A small network was trained on made-up records. Each row is its average activation on records with the value named, seen along a few directions.
Values that are neighbours, or in one group, have similar rows; names and order tell nothing.
In the rows, zero is written as 500.
Random noise pushes rows far along 17 fixed directions. That doesn't count. These rows show it; they differ only by the noise:
[599 309 418 504 570 372 521 682 504 536 414 687 581 510 402 562 418 477
 487 477 662 482 431 469 454 374 503 485]
[596 443 320 475 595 569 550 397 545 606 433 431 363 542 409 299 469 225
 329 713 553 491 483 464 511 628 362 486]
[461 268 573 371 561 503  65 194 369 663 316 459 654 459 422 548 169 530
 618 452 389 424 502 452 446 471 488 616]
[543 705 435 688 464 365 487 487 730 442 539 417 544 315 644 489 381 511
 451 308 515 294 407 460 417 443 467 539]
[164 428 389 428 525 430 337 396 610 584 286 510 426 397 498 518 666 380
 396 573 499 603 509 501 427 567 420 530]
[261 568 351 469 356 527 382 532 618 360 527 463 464 361 677 429 418 395
 348 456 606 469 476 558 400 383 533 565]
[501 408 634 503 541 392 521 535 438 666 553 478 573 704 285 501 492 443
 562 618 337 412 496 586 553 518 521 404]
[405 609 608 450 494 487 494 374 533 452 416 456 534 464 519 359 762 501
 448 404 550 482 469 471 414 604 468 473]
[382 803 615 478 341 686 530 531 378 288 628 361 658 507 524 495 357 434
 477 516 254 536 575 553 574 399 488 541]
[630 325 579 524 426 341 413 575 400 474 623 651 393 460 541 498 493 542
 520 380 564 522 503 567 398 393 546 389]
[455 599 299 502 405 539 446 523 600 591 575 416 354 598 448 293 354 545
 508 522 498 540 572 529 304 540 517 378]
[632 338 566 489 637 506 697 612 381 476 474 507 545 620 314 593 604 524
 612 514 576 559 427 529 540 497 576 524]
[546 328 522 328 512 674 355 310 293 382 403 511 647 409 324 323 505 378
 491 457 514 662 565 552 381 518 511 483]
[548 399 404 577 543 462 631 767 496 579 584 556 529 549 252 494 398 568
 556 433 446 532 565 618 350 470 581 497]
[436 605 200 506 499 637 473 578 637 412 496 657 647 537 174 517 327 422
 568 509 275 854 488 429 464 332 450 186]
[456 668 434 500 405 567 399 559 607 534 476 551 573 584 460 570 404 496
 502 390 408 591 631 507 666 479 584 353]
[556 540 649 404 457 477 363 389 518 566 571 445 344 599 662 403 733 540
 526 415 558 405 483 432 445 639 434 511]
[626 279 527 413 474 500 479 503 464 355 637 423 529 507 529 414 670 314
 522 506 703 410 407 629 426 472 577 543]
[372 556 425 417 504 642 620 564 480 450 477 564 478 560 400 342 545 438
 387 596 503 645 502 449 472 503 449 441]


DEBI, 19 values:
zilur: [584 576 450 639 553 363 685 632 450 559 322 441 561 463 567 524 210 692
 515 514 702 318 486 419 378 447 505 694]
gonut: [485 608 533 619 445 412 513 442 523 491 678 461 382 394 642 403 448 422
 374 513 404 375 469 537 405 497 386 524]
mani: [606 325 412 519 565 472 490 618 450 568 529 672 468 394 319 487 346 476
 421 393 428 497 545 586 361 455 486 510]
luvil: [401 508 395 565 563 431 574 527 507 493 519 354 615 490 406 574 426 368
 544 791 388 433 398 558 427 421 415 579]
nonu: [518 653 431 633 471 464 494 573 692 634 481 418 830 395 467 568 547 741
 750 381 411 473 759 509 458 664 578 571]
fepu: [354 716 444 479 340 459 590 525 562 371 372 289 491 555 746 503 637 533
 467 611 769 414 538 597 501 497 640 518]
dezez: [483 267 546 314 624 636 385 537 269 503 521 586 428 519 472 658 587 431
 551 615 444 645 461 467 420 497 320 753]
felum: [320 541 284 428 499 476 466 445 511 342 427 484 414 422 564 469 577 269
 371 799 568 598 282 464 311 341 286 489]
furo: [633 428 613 447 692 446 438 328 255 487 258 418 465 386 441 706 485 550
 592 539 442 516 368 394 336 533 267 762]
lov: [454 446 745 455 499 465 517 552 257 646 578 459 391 700 344 419 509 710
 585 449 386 451 535 606 329 578 572 497]
goki: [476 409 407 499 483 541 453 444 549 614 416 553 545 465 516 484 445 601
 615 611 522 608 627 395 586 574 476 472]
zoz: [519 166 595 316 558 657 347 328 434 481 554 560 534 544 561 651 542 418
 602 658 457 563 467 432 748 475 533 548]
vere: [599 504 471 651 546 562 695 397 405 460 587 386 285 492 483 547 300 505
 515 738 352 606 485 524 639 473 480 417]
supa: [524 584 625 524 524 521 697 516 441 692 321 533 492 648 509 462 623 648
 413 556 553 505 753 538 815 722 642 435]
vaki: [661 602 626 631 515 143 503 386 373 518 427 461 374 592 505 678 431 553
 651 667 411 511 316 383 447 370 286 278]
sedob: [346 486 540 423 479 670 524 485 460 376 537 404 599 484 415 516 646 508
 570 484 425 597 534 570 538 573 605 561]
ruruv: [418 789 501 530 470 381 625 424 384 299 358 499 301 516 580 528 585 570
 401 522 574 629 276 474 380 342 410 320]
zubiv: [679 552 488 484 473 707 343 367 447 473 568 510 529 413 417 576 293 420
 492 364 214 605 648 525 607 512 477 465]
biza: [675 602 694 386 446 563 361 333 189 466 405 301 683 522 645 459 237 472
 537 578 536 292 557 442 435 495 367 768]
The values of DEBI form a line.
List every value one step from vere, in the order listed.
Answer: fepu, zoz
List every value one step from mani, in the order listed.
Answer: furo, zubiv
List every value one step from nonu, in the order listed.
Answer: luvil, dezez
List every value one step from biza, in the order listed.
Answer: zilur, gonut
